A small network was shown many inputs. Here are its activations along a few directions, one row for each input.
Each table varies a few parts of the input and shows all the possible inputs, shuffled.
A made-up example of a description, with smaller parts first: one of 4 places along a line, together with either a single point or one of 9 places around a ring or (one of 3 separate values, together with one of 5 places around a ring).
Shared parts are said once, and a part with two or three values counts as separate values.

Table:
r1: [ -6   1   9   0  -8  -3   4  -1  -7 -10  -6   6   4   2  -3  -5  -6  10]
r2: [ 15  -3 -32  -9  46  -8   1  33  15  34  24 -25   7 -17 -19 -28 -11  11]
r3: [  6   7  -6   7 -21   1   0   6   4 -13   2  -7   0  -2   5   2   4  -5]
r4: [-3 -1 17 -7 14 11  7 -9  3  5 -7 17 -1  5 -1  8  0 -4]
r5: [  1   2   2   3 -14  -5  -1   2  -8 -10  -4  -3   3   0   2  -2   0  10]
r6: [-8 -4  6 -2 13  6  5 -8 -7  6 -4 19  1  5  0  2  0 -1]
r7: [ 10   5   6  -3 -20   0 -11   0  10 -11   3 -14  -8  -8   5   5   6  -7]
r8: [ -6   3  18  -8  -3  11   5  -6   0 -11  -7  13   6  -1  -4   2  -8   5]
r9: [ -3  -3 -11  10   1  -4  -7  -3  -1   6   6  -2  -6   8   5   5   8  -9]
r10: [  7   4  -7   7  -2   1  -6  -3   0   3  -1 -11 -10   2   6  13  13 -13]
r11: [ -1   3  -2   7 -19  -4  -6   3   2  -8   5  -3   1  -1   3  -1   2  -1]
r12: [ 13  -3 -25 -19  24  -6   6  36  17  27  19 -34  13 -17 -21 -29 -29  20]
r13: [ -2   4  26 -11  -5  12   7  -8   6 -10  -6  13   4  -2  -6   3  -9   4]
r14: [ -9 -10   5   2  12   0   2  -8  -5   7  -5  16   3   5  -1  -1  -1  -2]
r15: [-9 -3  9 -5 15 10  7 -8 -4  5 -8 17  2  6  0  8  1 -3]
r16: [  7  -1  -5   0  -1  -1 -10  -5   7   3   2 -11 -14   1   6  10  14 -16]
r17: [ -9  -3  13  -2  -7  -1   3  -8   0  -6  -6  12   7  -2  -3  -7 -10   9]
r18: [  0   3  -4   6 -16 -10  -3   1  -3 -10   2  -4   3  -3   4  -2  -1   4]
r19: [ -1  -3  -8   6   5  -5  -1  -3 -12   3  -3  -1  -2   9   4   2   9   1]
r20: [ -2  -4 -13   8   4 -10  -3  -4  -7   4   3  -3  -3   6   7   3   7  -5]
r21: [  4   0 -15  10   0   0  -1   0   1   0   3  -5  -8   6   7   9  10 -11]
r22: [-6  2 14 -5 -6  6  5 -6 -2 -8 -4 15  5 -2 -3 -3 -8  9]
r23: [ 10   8   3   4 -22   3  -7   2   3 -12   0 -14  -4  -7   4   8   6  -6]
r24: [ -7  -4   0   4  11  -3   2  -4 -11   3  -6   9  -1  10   1  -1   2   0]
Question: The inputs of r3 and r21 match in every part but one. If r13 is changed in the same way as r3 into r21, which row does it become?
Answer: r4
Question: What do these inputs look like to the network?
Answer: one of 2 separate values, together with either a single point or one of 11 places along a line
Question: Which other rows does r10 become when the choice among 2 separate values takes its other values? List them by row number.
Answer: r23

Table:
r25: [-11   1  25  -2  28  15   2 -18   1   4 -17  29 -14  14  -2   2  12  -6]
r26: [  6 -19 -19   4  37 -20 -12  18 -14  31  13 -21  -6  11 -11 -16  -3  10]
r27: [  7  -5 -26   9  13 -18  -8  39   8  20  20 -16   5   0 -11 -27  -7   1]
r28: [ -8 -12  43 -13 -27  -6   2 -11  -1 -23 -24  10   6   1   2   1 -12   0]
r29: [-14   2  14  -1   3  22   8  -1  15 -13   2  16 -10  14  -8   1   1  -3]
r30: [  2  -8  -5  -6  35  -2   1  -3   4  34   8 -10  -1  11 -13   0  -3   2]
r31: [ 24  13 -10  30 -43  -7 -31 -12   6 -22  12 -28 -23  -6  29  29  34 -30]
r32: [ -3   2 -19 -13   8   6   4  12  20  17   6  -4  -3   0   5   2 -20  -5]
r33: [-13  13  11  11 -37 -17  11  -4 -14 -25 -19  -3   4  15   6  10  -8  22]
r34: [-10  -2  -4  15  10 -11  17 -23 -32  -6  -7  37   3  19  23   7  17   3]
r35: [  9 -18 -24   3  40  -3   4   3  -7  25  -3 -23   1   2 -11 -10  -5   6]
r36: [  5   1 -17   3   8  -1   9  15  28  23  15  -7   9   3  -9  -7 -15  -5]
r37: [ 15  18  13 -12  11  24   6  10  -3  -2  -2   7  12 -14 -10   6  -2   4]
r38: [ 17   7 -23  24 -42  -6 -17  -6   9 -16   9 -31 -27   9  30  19  33 -46]
r39: [ 13   6  -1  -4   8  -4   8   4  21  17  23  -6   7 -20 -16  -7 -11   4]
r40: [  8   5 -24  19 -24 -17 -16 -11 -16  -5 -11 -26 -38  18  14  30  43 -45]
r41: [  9   0  32 -11 -25  11   8  -3   4 -18 -20  10  -8   5  -5  -4   1  13]
r42: [  8   9  34 -10  -2  18   3 -13  10 -15  -8  22  -9  -1 -11  -4   2   5]
r43: [-5  6 -1  0 14 23 14 20  3  1  2 -1 13  3 -3  8 -3 -5]
r44: [-21  -5  26   7 -38   2  -4 -12 -16  -7 -18   6   8   0   3  -4 -14  10]
r45: [-20 -12  18  -4  -3   4   6 -11   9 -16  -1  27   7  10   0   7  -5 -13]
r46: [  5   6  -3 -20   8   5   4  -1  12  10  14  -5  -3 -24  -5   2 -13   4]
r47: [ 12   0  -5 -14  -7  -8   6   3  13   8  17 -22  11  -4  -4 -10 -13  12]
r48: [-23 -13  -4   9 -18  14  -2 -11 -11  -1   0  30   9   8  -2   1  -3   2]
r49: [-21 -14   6   9   7   1   1 -27 -18  17 -12  48   8   9  13   6  13   2]
r50: [  3   7 -24 -11   4 -19 -18  26   3   2  21 -25   9 -11  -6 -35   6  19]
r51: [  8   0 -15   6  13 -22  -9  33   4  12  25 -14  -3 -25 -11 -33  -6  13]
r52: [ -8  19   9  15 -12  -7   3 -14 -17 -29  -8  10   8  11  -1   7  -8  12]
r53: [ 12  -1 -19   1  16  -9   6  18   9   4   7 -17   4 -33 -12 -21  -8   8]
r54: [ 17   9 -13  27 -50  -2 -35  -3   9 -23   8 -30 -20  -7  27  36  44 -18]
r55: [ -3   4  11  -3  35  18  15   5 -14  20 -12   7   5   4  -1  12   8  -6]
r56: [ -8   3 -14  15 -12   4  15  -7 -23 -25   3  18  -1  15  10   4  -2   5]
r57: [ 16   9  13 -14 -10  17  11  20 -11  -7 -12  -5  11  -6  -2   6  -5   9]
r58: [-17 -16  23  -7  25  -5   3 -27  -4  -3 -14  47   2   8  11  14  12 -11]
r59: [ 11  -6 -36  10  15  -5   7  25  16  12   0 -17  11  -8  -8 -16 -14  -2]
r60: [ -6 -10  -5 -21  35   4  -6  -8  -2  26  -4  -8  -9   7   0   7  -5   1]
r61: [  7   0  -7 -30  -9   1  -2   2   3   3  10 -17  -2 -10   8   0 -19  12]
r62: [-19   1  21   6 -17   9 -11 -22 -13  -6 -10  22   9  -7  -7  -2 -10   5]
r63: [  7  -1 -24 -13   4 -11   0  17   6  -5   2 -30  12 -17  -6 -22   0  17]
r64: [-10  -1  43 -12  -4   0  -3 -22   5 -20 -12  21   7  -6  -5   2 -10  -8]
Question: What do these inputs look like to the network?
Answer: one of 4 places along a line, together with either a single point or one of 9 places along a line
Question: The inputs of r51 and r27 match in every part but the place on the line of 4. If r62 is changed in the same way as r51 into r27, which row does it become?
Answer: r48
Question: The inputs of r57 and r37 match in every part but the place on the line of 4. If r63 is changed in the same way as r57 into r37, which row does it become?
Answer: r53
Question: Which other rows does r32 become when the place on the line of 4 takes its other values? List them by row number.
Answer: r46, r60, r61
Question: Which other rows agree with r26 in the place on the line of 4? List them by row number.
Answer: r25, r30, r34, r35, r40, r49, r55, r58, r60
